These are the activations of a small network on made-up records, seen along a few directions, one row for each record.
Records have a field called Fali. Each example row is followed by its value.
Records without Fali are marked none.
Other fields move the rows too, some of them a lot.
Random noise pushes rows far along 4 fixed directions. That doesn't count. These rows show it; they differ only by the noise:
[ -19  265 -104  -35  -35  -17   74 -124  -36  181   20    6   83   15
 -204  -50 -177 -120  139 -101 -227  -25 -476  325]
[ 133   15  123   73   15   59 -123  125   41  -49   63  -59   49  -13
  -78  -91  103 -131  -54  -98   69 -267  -73  -79]
[-255   76 -168  -16   69  -37  314  257  -10  -22  250   93 -309  125
  409   16   76  401 -212   81 -294   42  -13   21]
[ -69   86    0 -102 -227  -50   30   81 -414  110  196  -88  152  -66
  285  -81  -32    5 -164   -3 -303  -95 -208  146]
[ 227  -23   36   13  117    0 -173   37   17  -18  221  -91  221   72
   33 -151   26  -46  -26 -121  -10 -127  -68   -5]
[ 258 -160   28   14  221  -18 -188  154   39 -117  383 -101  201  145
  288 -178  124  140 -151  -86    8  -92  165 -152]

[ 197  -91  -63  -47  121 -118  -42 -145  157   35  -36  -31   53  -26
   26   59 -157   66   54   -2  137  375  134  -52] | f2
[ 296   -9 -384  -68  557  -56  -67 -256  337   38  478  -48  369  431
 -116 -155 -187  227  281 -162 -136  163   99  177] | f5
[-200  319 -211  116  231   26  325  -91  505  128 -233  210 -411  140
 -611  126 -133   87  275  -22   55   11 -184  108] | f4
[-137  -39   60 -182 -333  -17   66   84 -375    3  -78  -50 -110 -140
  267   39   65   31 -174   71  -93  -52   79  -92] | f6
[-427  222 -209   25 -309   29  341   -1 -180  173  173 -180   11 -172
 -124  207 -101   -7    2  158 -280 -114  107  160] | none
[ 522 -445  299   -7  174  -54 -519   -8   87 -131 -127 -109  321  -22
  215  -80  -43 -124  -74  -44  456  268  312 -300] | f3
[ -73 -125    7  -33   31   28   62  196  -40 -195    5  112 -260   81
  237    2  181  212 -121   31   39  -68  197 -180] | f5
[-197   83 -123   36  101   -2  255  -14  215   18    8   56 -193    1
  -25  157  -15  161   40  130  -11  238  101   81] | none
[ 166   62 -123   17  253   41  -81 -280  272   65  -85   27   55  105
 -308  -53 -183 -171  278 -114   41   33 -233  255] | f7
[ 183  -92   19  -27   38  -81 -242 -128 -175   -9   68   -8  280   70
   18 -149 -100  -51  129  -66   33   51 -131   99] | f1
[ -56   84 -305  -17  385  -38  214 -188  401   32  -54  175 -279  230
  -32   18 -176  221  241  -20 -114  325 -197  298] | f7
[ 322 -371   10  163  339   28 -330  200  138 -238  584 -261  377  211
  171 -183  210  151 -116  -36  228 -320  710 -437] | f1
[ 140   70 -154  -46  319   25   42 -196  444   20 -132   83 -152  172
 -315    0  -82   39  248  -92  116  159  -68   27] | f6
[-169   97   50  -61 -238  -50  112   35 -304  145 -167   33  -96 -121
   12   20  -27   11  -86   77  -72  -38  -70    4] | f4
[-246  111  -98  -40 -399  -35  207    8 -312  189   62 -191   48 -240
   -9  170 -145  -79 -111  115 -190  -79  131   17] | f2
[ 217 -219   32  -47  231  -70 -147  -31  304  -71 -197   94  -97   92
  166    8 -108   71   18  -19  179  402   98  -14] | f3

Here are new rows. What is Fali for each?
[-174   88  110   30 -200   12  112   92 -125   61 -298   77 -259 -141
 -147   50   54  -39  -61   70   83 -132  -30 -110] | f4
[ -68  -89  369   62 -423  103 -116  192 -335  -45 -128 -188   81 -375
   17   99  233 -324 -237  133  221 -317  284 -232] | none
[ 163   33 -163 -136   60 -169 -166 -337 -254  153  140    2  431  133
   14 -166 -319   -4  264  -88 -196  283 -374  394] | f1
[ -48  -86  -57 -154 -202 -144  102  -34 -336  124   25  -74   41 -175
  430   94 -137  146 -208  153 -123  359  158  -35] | f2
[  13  -83  173  146  -57  100  -80   77  199 -185 -107  -39  -96 -146
 -241  115  149 -153   13   37  356 -125  251 -215] | none
[ 104  109   -9   79 -128   32 -189 -168 -150  150  103 -233  446  -56
 -460  -80 -152 -371  223  -98   -7 -355  -98  134] | f1
[ -68   85 -225   45   72   46   81 -134  136   65  160 -118   57   57
 -218   18 -142  -51  167  -35 -113 -140   16  158] | f7
[ 309 -284  564  -88 -560  -32 -585   42 -749   30 -215 -206  593 -373
  201 -156   26 -544 -240  -43  246 -172   59 -210] | f3
